Each row below holds a small network's activations on one input, seen along a few directions.
Each table varies a few parts of the input and shows all the possible inputs, shuffled.
A made-up example of a description, with smaller parts first: one of 8 places around a ring, together with either a single point or one of 9 places along a line or (one of 3 separate values, together with one of 6 places along a line).
Shared parts are said once, and a part with two or three values counts as separate values.
In the rows, 128 means zero.

A family of inputs:
x1: [120 133 135 238  95  66 162  73 106 148 131 132 147  86 174]
x2: [132  97 140 214  93  54 159  53 110 166 105 102 100  83 159]
x3: [131 104 133 189 151  42 161  31 113 172 103 116 112 107 141]
x4: [130 123 116 111  62 186 120 189 157 170 123 157 156 146 107]
x5: [110 158 119 222 149  50 161  81 104 144 141 165 176 115 168]
x6: [143 113 154  96 107 167 104 148 113  55 135  57  65 103 136]
x7: [143 120 146  71 166 156 107 128 115  60 133  72  76 126 117]
x8: [130 149 148 120 109 179 106 169 109  36 159  87 112 107 148]
x9: [120 174 132 103 163 164 108 178 107  31 169 120 143 134 142]
x10: [141  85 123  87  61 174 118 168 161 189  98 127 110 142  96]
x11: [119 148 100  94 116 171 122 196 155 165 133 189 187 174 104]
x12: [125 154 136  67 196 152 101 146 119  49 153 115 112 137 121]
x13: [140  93 114  63 120 162 121 147 164 194  97 141 121 165  78]
x14: [121 128 103  59 150 159 116 164 169 182 116 182 157 177  84]
x15: [113 139 122 187 182  39 154  50 117 160 124 160 145 119 145]
What do these inputs look like to the network?
> one of 3 separate values, together with one of 5 places around a ring
Changing only the place on the ring of 5 turns x8 into x12. The same change can be made to x4. Which row results?
> x14
A walk changes only the place on the ring of 5. It starts at x1 and steps to x5. List the rest of the walk in order.
> x15, x3, x2
Change only the choice among 3 separate values in x7. List by row number the other rows that result.
> x3, x13

A family of inputs:
x16: [110 149 123 164 147  89 138 112 119 128 139 154 151 122 153]
x17: [129 109 133 145 134  88 133  86 124 147 112 116  97 117 130]
x18: [126 143 138  38 171 185  91 168 140  67 144 122 108 139 101]
x19: [131 128 111 114  81 174 124 180 152 178 123 164 167 161 103]
x20: [141 139 130 168 113 135 143 137 100 102 142 107 147 125 141]
x21: [124 110 135 150 130  75 131  78 133 162 109 133  94 104 133]
x22: [121 138 100  95 126 152 127 179 155 172 123 178 178 173 105]
x23: [138 109 132 137 139 101 135  95 115 132 115 100 101 127 127]
x24: [130 137 132 178 108 122 139 126 110 117 140 123 143 118 145]
x25: [126 111 137 164  95 108 138 101 128 142 116 111 113 100 146]
x26: [137 116 143  40 139 184  86 175 137  80 134  99  77 134 104]
x27: [137 100 116  94  74 174 130 165 159 188 103 138 138 152 101]
x28: [140  94 112  75 115 154 124 155 155 194  99 145 123 165  84]
x29: [134 112 135 157 100 121 141 110 118 127 119  94 116 110 143]
x30: [119 149 121 157 152 102 140 122 110 113 141 138 154 132 150]
x31: [134 122 143  60  99 205  92 185 143  75 139  93  91 120 122]
x32: [115 134 130 149 163  79 134  70 137 152 126 155 125 111 134]
x33: [131 151 120 147 157 114 145 133  99  97 142 123 158 139 145]
x34: [126 151 135  82 104 207  89 199 135  63 156 120 117 129 122]
x35: [120 112 139 169  90  94 137  92 136 156 113 129 110  87 148]
x36: [121 137 134 184 103 109 136 117 119 132 138 140 140 107 148]
x37: [141 134 127 126 177 117 142 100 107 105 131 108 136 141 124]
x38: [116 137 135 188  98  95 134 108 127 146 136 157 138  94 150]
x39: [131 119 106  75 148 156 125 148 161 182 112 165 155 170  82]
x40: [115 162 127  61 148 183  93 198 135  56 155 135 129 143 123]
x41: [146 113 134 147 105 133 145 122 108 112 122  79 120 117 139]
x42: [120 133 129 144 168  92 136  78 128 136 127 139 128 124 132]
x43: [150 109 131 127 144 113 139 107 103 116 118  84 106 134 123]
x44: [104 149 124 168 142  75 136 104 128 143 138 170 148 109 155]
x45: [129 133 128 137 172 105 138  88 119 121 129 123 132 134 128]
What do these inputs look like to the network?
> one of 5 places around a ring, together with either one of 2 separate values or one of 4 places along a line
Changing only the place on the ring of 5 turns x27 into x22. The same change can be made to x25. Which row results?
> x16
Which other rows agree with x18 in the place on the ring of 5? List them by row number.
> x32, x37, x39, x42, x45

A family of inputs:
x46: [107 148  88 127 144 113 141 145 165 224 120 231 208 177 103]
x47: [130 119 149 201 135  55 149  53  90 102 126  82  91  80 171]
x48: [143 130 139  49 137 206  96 184 126  54 142  83  99 143 107]
x49: [140 119 147  49 111 208  87 182 136  62 137  81  77 124 110]
x50: [130  87 112 124  71 129 138 126 174 250  86 170 138 143  95]
x51: [141 121 141  47 123 200  91 187 129  60 137  80  83 135 111]
x52: [132 128 146 204 149  61 154  50  87  96 132  85 107  88 167]
x53: [131  89 106 122  83 121 142 131 166 247  86 169 144 154  96]
x54: [134  98 103 124  97 128 147 128 163 242  92 172 161 162  92]
x55: [129 116 155 204 123  63 145  48  98 104 126  83  85  69 170]
x56: [118 178 125  51 184 192  92 201 127  35 170 140 147 155 119]
x57: [133 148 135  60 131 207  94 203 125  46 155 102 119 141 118]
x58: [122 146 143 216 144  62 152  69  86  88 145 105 127  87 178]
x59: [123 117  99 136  92 129 145 147 162 234 105 192 180 162 104]
x60: [107 177 133 207 196  46 148  67  87  77 160 143 154 101 177]
What do these inputs look like to the network?
> one of 3 separate values, together with either a single point or one of 4 places along a line
Changing only the choice among 3 separate values turns x48 into x54. The same change can be made to x51. Which row results?
> x53
Change only the place on the line of 4 in x47. List by row number the other rows that result.
> x52, x55, x58
